Here are a small network's activations along a few directions, averaged over the inputs that share one value of a field.
Values that are neighbours, or in one group, have similar rows; names and order tell nothing.

Other fields shift rows strongly along one fixed direction, in all tables alike. That doesn't count.

W, 18 values:
w7: -1.26; 0.03; -1.02; -1.09; -1.26; 0.06; 0.26; 1.86; 0.70; 0.38; -1.14; -2.24; 1.34; -2.38; 1.53; -0.83; 0.01; 0.89
w10: 1.10; -0.98; -4.31; -2.53; 0.50; 2.16; -2.93; 1.41; 0.94; -1.49; -1.18; 0.75; -0.77; -2.72; 0.91; 0.61; -0.92; -2.18
w14: -1.05; -0.68; 0.16; -0.97; -1.00; 0.18; 0.68; 1.28; -1.10; -0.67; -2.21; -1.80; 0.74; -1.49; 1.62; -1.74; -0.50; -0.58
w4: 0.01; -4.61; -5.29; -5.48; -0.21; -0.52; -3.26; 7.68; -0.69; -5.36; -4.79; 0.83; -3.98; -2.40; 0.16; -1.68; -1.37; -1.23
w2: 2.10; 1.10; 2.48; 1.46; 0.72; 0.81; -0.15; -2.95; -0.60; 1.71; 0.94; 1.71; 0.61; 0.33; -0.78; 2.13; 1.95; -0.11
w18: 1.79; -1.74; 0.06; 0.75; 0.59; 0.44; 0.37; -0.86; -0.75; -0.80; 1.16; 1.61; 0.18; 0.43; -0.33; 2.09; 1.66; -1.84
w12: 0.86; 0.52; -1.61; -1.59; 0.26; -0.01; -2.55; 1.56; 0.76; -0.87; -0.58; -1.06; -1.80; -0.56; 1.32; -1.59; -1.24; 0.09
w13: 1.54; 0.82; -0.06; 1.54; 1.21; 0.98; 0.82; -2.79; -0.47; 0.84; 3.18; 0.53; 1.43; 1.41; -0.60; 2.07; -0.33; -0.50
w8: 0.21; 1.56; 2.39; 0.57; 0.77; 0.12; -0.16; 0.06; 0.85; 0.72; -0.28; 1.01; -1.39; 1.30; -0.48; -0.83; 0.14; 0.18
w5: 0.59; 6.17; 8.57; 6.75; 0.37; -1.16; 4.53; -8.28; -0.20; 5.27; 5.03; -0.37; 0.98; 3.79; -1.78; -0.36; -0.07; 1.54
w1: -1.07; 1.10; 3.11; 1.36; -1.53; 0.11; 1.66; -1.00; 0.82; 0.49; -0.85; -0.82; 1.77; 0.31; -0.48; -0.75; 1.53; 1.37
w3: 2.19; 1.20; 1.71; 2.02; 0.65; 1.57; 0.90; -3.67; -1.04; 2.13; 1.99; 1.57; 1.30; 0.44; -1.01; 0.20; 0.38; -0.99
w6: -2.00; 0.98; -0.01; 1.47; -0.63; -1.06; 2.82; -1.13; -0.33; 1.75; 0.74; -2.13; 1.68; 1.01; 0.24; -0.16; 0.01; 0.92
w11: -0.46; 0.20; -1.06; -1.25; -0.14; -1.23; -0.60; 0.76; -0.18; -0.25; 0.66; -0.01; -1.37; 0.98; -0.03; -0.83; -2.21; 0.09
w17: -1.97; -2.61; -1.30; -2.28; -0.45; -1.26; -0.10; 3.37; -0.25; -2.33; -2.51; -0.88; 0.52; -0.99; -0.34; -0.95; 0.38; -0.44
w9: -2.72; 1.64; 2.57; 2.53; -0.88; -1.41; 2.26; -1.84; 0.34; 1.72; 2.06; -0.96; 1.77; 1.28; -0.11; 0.68; 1.51; 2.53
w16: -0.32; -4.06; -6.47; -5.00; 0.41; -0.52; -3.53; 6.50; 1.16; -4.72; -3.88; 0.96; -3.43; -2.25; 1.33; -1.04; -1.40; -0.08
w15: 0.46; -0.62; 0.07; 1.76; 0.60; 0.73; -1.01; -1.97; 0.06; 1.49; 1.65; 1.29; 0.42; 1.51; -1.18; 2.98; 0.45; 0.35
A value of W combines one of 6 hidden first parts with one of 3 second parts; all combinations occur once.
w4 and w17 share the first part; w4 and w11 share the second. Which value has the first part of w11 and the second part of w17?
Answer: w6
w16 and w15 share the first part; w16 and w8 share the second. Which value has the first part of w8 and the second part of w15?
Answer: w2
w14 and w5 share the first part; w14 and w7 share the second. Which value has the first part of w7 and the second part of w5?
Answer: w12

N, 15 values:
n3: -1.90; 0.51; 2.61; 1.08; 0.44; -2.03; 0.66; -0.65; 0.98; -0.33; 1.48; 0.33; -1.82; 3.04; -1.01; -0.14; 0.01; 2.06
n2: 2.60; -4.10; -4.80; -2.11; 0.47; 1.76; -1.38; 2.67; -0.80; -4.47; -0.54; 2.98; -0.02; -1.66; -0.52; 1.94; 0.53; -2.81
n5: -1.56; 0.25; 3.81; 1.22; -1.59; 0.07; 2.69; -0.78; -0.09; 0.52; -1.64; -1.89; 3.04; -0.46; -0.23; -1.02; 2.21; 0.24
n10: -2.25; 1.52; 3.72; 2.75; -1.79; -0.37; 2.77; -1.84; -0.29; 1.72; 0.38; -1.65; 3.25; 0.00; 0.13; -0.18; 1.71; 0.82
n12: 0.54; -2.18; 0.89; 1.85; 0.77; 0.21; -0.42; -2.70; -0.72; 1.31; 2.41; 3.34; 0.77; 1.86; -2.88; 5.03; 2.81; 0.27
n15: 2.41; 3.95; 5.53; 5.13; 1.77; 1.29; 2.89; -9.10; -1.20; 5.50; 6.58; 0.31; 2.53; 2.98; -1.39; 3.70; 1.03; -0.92
n4: -2.67; 0.65; 0.48; 0.63; -0.48; -1.56; 1.88; -0.26; -0.30; 0.83; 0.02; -1.95; 0.82; 1.38; 0.48; -1.42; -1.28; 1.69
n1: 3.56; -0.62; -3.67; -1.43; 1.57; 1.88; -2.62; 0.68; -0.42; -0.02; -0.59; 0.56; -0.99; -1.84; 2.30; 0.68; -0.13; -1.85
n8: -0.46; 4.43; 6.51; 4.44; 0.76; -3.24; 2.74; -4.83; 0.81; 3.39; 3.66; 1.02; -1.68; 4.10; -2.37; 0.30; 1.04; 2.64
n9: 2.35; 0.68; -0.06; -0.84; -0.18; 0.89; -2.68; 0.35; -0.37; 0.02; -0.52; 0.53; -2.20; -1.11; 0.64; -1.61; -2.18; -0.60
n7: -1.31; -2.80; -3.91; -3.12; -0.51; -1.77; -0.77; 5.43; 0.12; -3.05; -3.12; -1.65; -1.95; -0.28; 0.92; -2.32; -1.80; -0.02
n13: -2.33; -1.11; -3.69; -2.41; -1.82; -0.63; -0.62; 3.28; 0.42; -0.99; -2.11; -2.61; 1.03; -2.77; 1.56; -1.20; -0.73; 0.85
n6: 2.18; 3.20; 1.38; 2.64; 1.58; 2.41; -0.63; -4.32; 1.67; 2.76; 2.37; 1.66; 0.15; 1.86; -0.58; 0.90; -0.82; -0.39
n11: 0.78; -2.62; -4.63; -5.76; 0.28; 0.73; -3.56; 6.97; 0.02; -4.51; -4.86; 1.27; -4.30; -3.29; 0.39; -3.18; -2.34; -2.68
n14: -1.95; -1.75; -4.19; -4.07; -1.27; 0.34; -0.93; 5.10; 0.17; -2.68; -3.51; -2.26; 1.37; -3.80; 2.56; -1.46; -0.07; 0.71
The values of N form a line.
A walk along N starts at n12 and steps to its neighbour n2. Put n10, n4, n8, n7 in the order it reaches them.
Answer: n8, n7, n4, n10
List every value one step from n9, in the order listed.
Answer: n6, n11
What is the length, in steps, of the shortest route from n15 to n5?
Answer: 12

D, 18 values:
d16: 0.42; 2.19; 5.36; 4.48; -0.57; 0.63; 3.25; -6.30; -1.11; 4.05; 3.38; -0.07; 3.21; 1.90; -1.02; 1.82; 2.05; 0.06
d13: -2.76; 2.41; 3.69; 2.24; -1.03; -2.42; 3.58; -1.90; -0.42; 2.20; 1.30; -2.51; 0.44; 2.14; -0.18; -1.80; -0.44; 3.13
d12: 2.56; -0.57; -2.86; -1.48; 1.37; 0.85; -3.18; 1.39; 0.23; -0.97; -0.42; 1.24; -2.36; -0.93; 0.37; 0.42; -1.35; -1.87
d8: -0.03; -1.80; -3.05; -1.69; -0.31; 1.18; -1.08; 1.74; -0.18; -1.52; -2.02; -0.61; 1.91; -2.68; 1.07; 0.44; 0.36; -1.15
d18: 2.12; 1.62; 2.11; 2.39; 1.44; 0.71; 0.44; -4.43; -0.55; 1.66; 4.28; 1.96; -0.98; 2.54; -1.46; 1.71; -0.70; -0.54
d4: 3.01; 1.73; 1.51; 1.79; 1.61; 0.68; 0.30; -3.01; -0.20; 0.97; 2.51; 2.33; -1.24; 1.79; -1.17; 1.04; -0.08; -0.83
d11: -2.29; -2.00; -2.05; -3.30; -1.15; -2.43; -1.03; 5.45; 0.27; -3.24; -3.89; -1.52; -1.16; -1.63; 0.95; -2.38; -0.67; 0.35
d17: -0.05; 1.37; 3.78; 3.66; 0.10; 0.83; 2.89; -4.60; -0.76; 2.91; 3.05; 0.10; 3.11; 1.75; -1.12; 2.47; 2.33; 0.27
d14: 0.33; -3.25; -4.02; -3.15; -0.62; 1.56; -2.22; 3.92; -0.06; -2.55; -3.23; 0.35; 0.97; -3.70; 1.62; 0.52; 0.67; -1.54
d1: -2.85; 1.45; 2.17; 0.94; -1.06; -1.74; 1.87; 0.13; 0.95; 0.76; -0.03; -2.47; 0.13; 1.67; 0.69; -1.70; -0.18; 2.58
d7: -0.99; -5.33; -8.84; -6.05; -0.91; 1.01; -3.99; 7.85; 0.44; -5.08; -5.13; -0.07; -0.22; -5.32; 2.19; 0.11; -0.02; -2.03
d3: -0.20; 0.38; 1.24; 2.07; 0.07; 0.25; 2.27; -3.09; -0.55; 2.18; 2.24; -0.66; 3.12; 0.65; -0.44; 1.43; 1.33; -0.22
d6: 2.58; -3.24; -5.64; -3.98; 1.21; 1.39; -5.23; 4.79; 0.24; -3.70; -3.24; 2.85; -3.27; -2.64; 1.08; -0.12; -0.95; -2.26
d2: -2.36; -0.07; -0.11; -1.74; -0.91; -1.31; 0.50; 3.19; 0.01; -1.26; -3.00; -1.85; -0.78; -0.61; 0.54; -2.95; -1.20; 0.53
d10: -2.08; 1.82; 2.86; 0.72; -0.87; -1.28; 1.68; -0.48; 0.91; 0.83; -0.05; -1.88; -0.23; 0.67; -0.08; -1.95; 0.32; 1.97
d15: 2.40; -0.35; 0.03; 0.83; 1.39; 0.68; -1.00; -1.24; 0.12; -0.13; 1.20; 2.87; -1.71; 1.36; -1.73; 1.27; -0.45; -0.78
d9: 2.27; 1.18; 1.23; 1.13; 1.81; 0.68; -0.99; -2.87; 0.18; 1.58; 2.70; 2.22; -1.66; 1.98; -1.39; 1.90; -0.38; 0.06
d5: -2.10; 2.46; 2.61; 1.13; -1.58; -1.26; 1.93; -0.55; 0.47; 1.30; 0.35; -2.28; 0.71; 1.09; 0.09; -2.26; -0.67; 2.27
A value of D combines one of 6 hidden first parts with one of 3 second parts; all combinations occur once.
d13 and d3 share the first part; d13 and d10 share the second. Which value has the first part of d10 and the second part of d3?
Answer: d14
d15 and d11 share the first part; d15 and d12 share the second. Which value has the first part of d12 and the second part of d11?
Answer: d5
d16 and d2 share the first part; d16 and d7 share the second. Which value has the first part of d7 and the second part of d2?
Answer: d1
